A small network was trained on made-up records. Each row is its average activation on records with the value named, seen along a few directions.
Related values have similar rows: they may be neighbours, one step apart, or belong to one group.
In the rows, zero is written as 500.
Strong random noise was added to every row along 16 fixed directions; ignore it. To show where, here is one row again and again, with new noise each time:
[514 629 721 419 722 516 342 536 458 376 489 425 461 402 735 419 773 740
 485 451 366 622 483 477 342 547]
[551 577 428 432 767 726 493 563 612 720 472 609 546 488 432 502 458 619
 604 565 446 540 632 444 415 322]
[348 325 310 506 513 619 618 385 602 531 641 491 409 663 461 501 396 396
 766 518 352 371 502 448 406 440]
[512 765 430 305 302 571 450 545 409 302 383 182 570 584 486 699 396 476
 264 719 671 636 584 435 613 581]
[601 380 480 523 536 539 405 485 479 277 240 417 657 513 475 387 602 457
 709 758 742 581 405 431 645 560]
[580 680 627 674 368 546 492 456 458 589 467 416 526 739 541 419 627 289
 452 358 468 296 370 410 556 394]
[435 522 513 579 306 332 478 619 448 660 435 720 632 419 462 737 351 642
 356 390 586 624 591 665 665 629]
[479 588 471 225 551 378 404 577 494 390 522 449 397 457 542 547 406 597
 400 640 453 619 562 430 463 648]
[403 579 418 261 693 533 739 521 553 425 545 483 554 327 207 783 500 662
 385 546 787 374 641 225 588 385]
[699 381 353 432 584 523 446 682 360 418 644 639 435 366 603 482 467 346
 714 573 440 670 392 605 612 390]
[267 123 443 455 352 475 544 510 499 462 356 580 434 844 624 592 351 472
 535 356 677 609 335 387 807 278]
[612 507 572 547 431 447 553 358 359 377 515 316 549 314 492 670 821 437
 540 484 466 276 529 398 480 383]
[480 514 662 359 598 378 537 442 537 576 258 505 443 532 450 400 534 643
 348 344 305 653 703 326 412 310]
[448 542 669 552 664 498 639 645 531 414 539 486 577 301 408 620 690 767
 445 447 752 310 396 426 560 568]
[409 573 546 473 580 528 356 326 350 422 621 599 584 417 617 478 698 505
 448 315 683 538 338 498 659 420]
[401 798 365 503 598 814 346 360 605 526 479 324 378 616 736 324 503 434
 495 638 259 688 595 616  98 710]
[434 741 403 306 276 834 414 627 418 509 574 252 342 643 669 611 474 481
 294 470 515 620 462 650 549 301]
[331 354 558 491 790 394 456 500 491 397 521 788 570 514 671 581 555 653
 566 368 709 632 362 343 645 560]


Values of DEGE:
sokes: [501 537 667 458 254 289 553 478 540 334 273 385 331 450 391 245 748 443
 388 388 501 544 564 534 406 642]
zile: [606 238 480 501 619 377 471 401 529 462 311 499 527 460 425 395 439 412
 623 674 557 465 531 355 502 397]
fepus: [568 842 486 354 522 569 432 517 354 359 693 318 601 581 581 677 411 499
 371 558 435 590 602 438 529 516]
moni: [326 488 672 403 371 577 326 214 418 427 436 239 596 444 427 325 548 708
 267 406 686 620 448 610 597 374]
pofig: [245 546 500 531 480 677 506 516 638 526 535 510 486 771 575 503 373 636
 518 418 516 620 476 544 459 628]
vud: [404 469 449 422 443 498 712 683 545 410 444 615 427 587 437 563 487 526
 468 403 609 553 560 484 580 473]
ref: [483 403 363 522 513 423 679 397 523 421 382 389 370 179 528 686 645 480
 384 652 483 445 642 485 263 653]
sonep: [528 430 418 467 465 552 447 514 495 473 434 514 384 466 506 434 511 445
 643 530 367 590 612 587 386 416]
met: [500 421 401 534 601 487 556 578 574 621 539 524 516 526 614 808 288 541
 424 634 535 414 567 425 464 533]
bize: [276 441 682 826 448 679 610 512 545 542 529 627 665 611 555 779 725 744
 696 161 603 427 509 535 518 454]
vev: [418 510 406 428 555 564 513 606 577 415 687 453 343 598 550 530 324 392
 453 611 691 433 343 475 493 614]
fopu: [567 349 506 463 462 520 578 535 545 586 400 577 267 535 528 374 663 307
 485 332 483 469 481 492 472 176]
ruvi: [524 528 482 485 499 362 587 606 484 466 576 768 419 447 594 611 623 433
 469 331 477 636 572 514 466 572]
zan: [585 436 523 620 812 378 455 391 462 192 250 520 637 295 586 498 608 449
 483 716 846 632 404 263 527 732]
gevu: [570 381 570 260 511 257 612 632 435 262 542 397 433 538 540 659 404 574
 394 541 313 664 631 370 496 480]
dize: [519 320 261 702 495 594 593 244 563 600 349 560 546 358 394 567 620 331
 725 609 533 373 636 514 390 475]
tamif: [646 658 657 398 604 577 388 614 579 534 656 289 452 585 569 322 569 624
 511 671 271 312 399 430 337 552]
zavu: [313 517 288 606 397 517 773 378 605 349 486 544 555 792 407 611 408 219
 594 518 598 441 629 376 448 695]
A value of DEGE combines one of 6 hidden first parts with one of 3 second parts; all combinations occur once.
fopu and vev share the first part; fopu and pofig share the second. Which value has the first part of pofig and the second part of vev?
> bize
vud and fepus share the first part; vud and ref share the second. Which value has the first part of ref and the second part of fepus?
> dize
zile and met share the first part; zile and moni share the second. Which value has the first part of moni and the second part of met?
> sokes

Values of NOR:
buz: [427 504 543 366 370 372 413 541 565 484 285 618 569 685 385 461 487 560
 514 508 655 575 613 448 626 557]
vode: [500 462 403 327 583 454 486 573 501 405 479 482 448 395 666 882 529 607
 419 671 570 581 663 397 429 572]
pufad: [404 313 462 651 387 373 618 271 487 429 481 481 577 611 455 444 403 365
 579 450 343 527 533 494 472 571]
zup: [643 746 352 611 499 739 335 537 540 609 318 457 673 656 574 700 441 369
 538 814 697 515 574 448 496 599]
sima: [667 643 398 420 550 647 385 681 492 582 438 523 489 397 473 542 520 490
 546 674 574 540 533 558 510 483]
vivem: [566 632 493 384 531 622 538 668 480 397 313 405 460 442 528 491 582 560
 426 551 561 691 580 519 502 432]
pab: [533 463 325 533 587 672 593 530 639 461 352 257 165 504 812 671 622 241
 304 764 662 345 381 342 245 584]
zami: [321 185 335 418 595 610 658 474 487 229 473 432 401 336 605 798 606 560
 544 540 825 596 469 432 548 356]
nup: [460 659 545 404 445 402 344 557 451 495 460 668 457 453 593 607 668 562
 434 399 573 597 531 498 538 615]
ridar: [413 613 409 630 394 664 449 291 465 506 452 337 539 422 580 572 586 471
 475 546 446 485 584 642 341 594]
rebib: [495 762 616 518 386 552 492 616 557 549 221 528 561 510 419 469 671 638
 432 424 508 667 692 563 438 596]
fubi: [566 459 368 355 419 566 369 567 519 450 442 427 350 479 544 377 550 433
 579 718 529 483 397 587 506 531]
nabi: [583 633 458 431 431 596 408 669 494 630 711 603 520 678 501 624 431 455
 687 483 360 431 587 553 520 395]
tun: [439 321 688 538 413 609 544 422 440 365 328 179 548 576 591 498 592 676
 435 426 489 592 448 460 550 252]
kirus: [605 549 472 560 492 534 404 528 368 484 652 420 587 365 596 544 378 494
 481 602 423 553 461 672 514 559]
zub: [554 618 369 422 368 559 350 266 417 500 555 591 474 523 488 378 742 219
 652 458 480 480 537 519 509 399]
linan: [537 244 534 515 337 396 437 453 533 686 462 557 436 474 524 608 587 561
 651 458 329 371 599 550 450 356]
fuseg: [457 655 570 567 443 397 589 510 575 362 597 469 519 618 415 555 667 462
 645 527 500 176 518 368 407 768]
A value of NOR combines one of 6 hidden first parts with one of 3 second parts; all combinations occur once.
ridar and kirus share the first part; ridar and rebib share the second. Which value has the first part of rebib and the second part of kirus?
> zub
fubi and pufad share the first part; fubi and vivem share the second. Which value has the first part of vivem and the second part of pufad?
> fuseg
sima and zami share the first part; sima and nup share the second. Which value has the first part of nup and the second part of zami?
> linan

Values of LIPO:
mek: [730 436 495 656 302 474 212 241 354 508 108 476 732 676 692 486 621 214
 600 634 530 713 559 466 621 442]
vume: [542 802 728 358 772 494 300 309 490 648 363 513 555 701 672 485 564 539
 159 360 451 616 651 149 413 239]
baluf: [501  85 502 579 684 647 563 599 670 468 156 529 579 477 460 355 511 702
 704 685 745 608 465 538 539 379]
seb: [447 529 527 715 204 453 617 904 441 348 769 749 481 730 507 671 576 409
 966 221 404 462 433 707 635 704]
neni: [554 394 394 839 320 309 570 379 405 554 427 578 672 438 540 685 257 327
 511 538 347 653 604 623 479 739]
fazis: [363 128 468 818 294 458 568 309 658 636 495 436 390 617 542 467 481 392
 743 494 314 201 425 588 297 603]
sali: [636 472 499 300 642 555 452 505 431 807 619 459 595 398 430 494 131 740
 342 532 128 689 656 548 510 160]
fut: [501 550 348 488 565 561 849 770 618 622 448 582 336 372 185 398 216 466
 376 480 519 532 585 554 491 463]
suleg: [347 416 391 210 394 494 374 527 314 207 586 465 542 536 611 683 431 579
 449 547 730 707 364 490 844 476]
zazu: [338 565 359 144 224 471 443 457 396 409 718 433 500 626 454 749 398 487
 326 494 732 424 479 488 786 379]
dalez: [481 472 423 644 667 477 560 535 512 502 662 581 607 239 356 447 234 585
 504 578 566 596 448 669 484 735]
nof: [660 534 695 498 530 424 570 605 323 214 353 412 653 506 608 522 661 509
 445 412 490 798 528 411 638 391]
A value of LIPO combines one of 3 hidden first parts with one of 4 second parts; all combinations occur once.
vume and dalez share the first part; vume and baluf share the second. Which value has the first part of baluf and the second part of dalez?
> neni
suleg and nof share the first part; suleg and seb share the second. Which value has the first part of seb and the second part of nof?
> fazis

Values of GUVE:
sulo: [641 487 471 223 709 517 448 503 576 462 397 406 362 464 429 257 538 464
 457 715 495 460 526 340 414 367]
memer: [698 393 605 662 448 351 396 559 455 711 313 442 658 456 581 628 411 595
 411 670 472 357 433 494 620 506]
ruf: [657 533 473 599 572 323 591 430 501 304 407 457 519 498 426 360 449 234
 560 652 475 579 528 344 408 722]
soli: [448 479 308 369 458 435 483 363 504 459 289 462 284 452 533 399 330 256
 271 583 514 760 584 467 405 542]
datof: [461 346 511 549 432 694 357 466 544 649 442 437 461 625 608 255 407 582
 559 536 397 587 397 708 469 371]
bof: [513 558 361 545 447 463 498 472 561 731 576 771 382 549 378 301 366 194
 476 351 526 476 463 589 525 456]
dusef: [459 379 599 605 603 554 406 373 481 622 548 456 583 468 706 546 542 620
 357 465 602 405 298 514 567 443]
seri: [567 586 615 513 305 396 318 226 460 576 479 218 508 524 554 335 547 474
 341 576 217 352 485 519 370 565]
suma: [295 381 484 646 419 403 242  96 479 541 434 477 619 527 637 440 507 483
 441 538 626 371 314 540 557 741]
kap: [556 640 633 528 542 631 441 642 438 429 638 130 679 396 569 523 208 784
 237 698 465 619 437 736 469 635]
sen: [563 782 646 619 532 507 222 241 462 547 517 315 740 478 524 343 541 574
 411 640 389 410 471 524 363 763]
menob: [509 567 501 498 532 447 355 472 439 371 581 349 322 450 825 681 665 439
 446 623 504 328 377 401 383 687]
GUVE is arranged as a 3 by 4 grid.
Fewest steps between sulo and bof?
> 2
A value of GUVE combines one of 3 hidden first parts with one of 4 second parts; all combinations occur once.
suma and kap share the first part; suma and menob share the second. Which value has the first part of menob and the second part of kap?
> bof
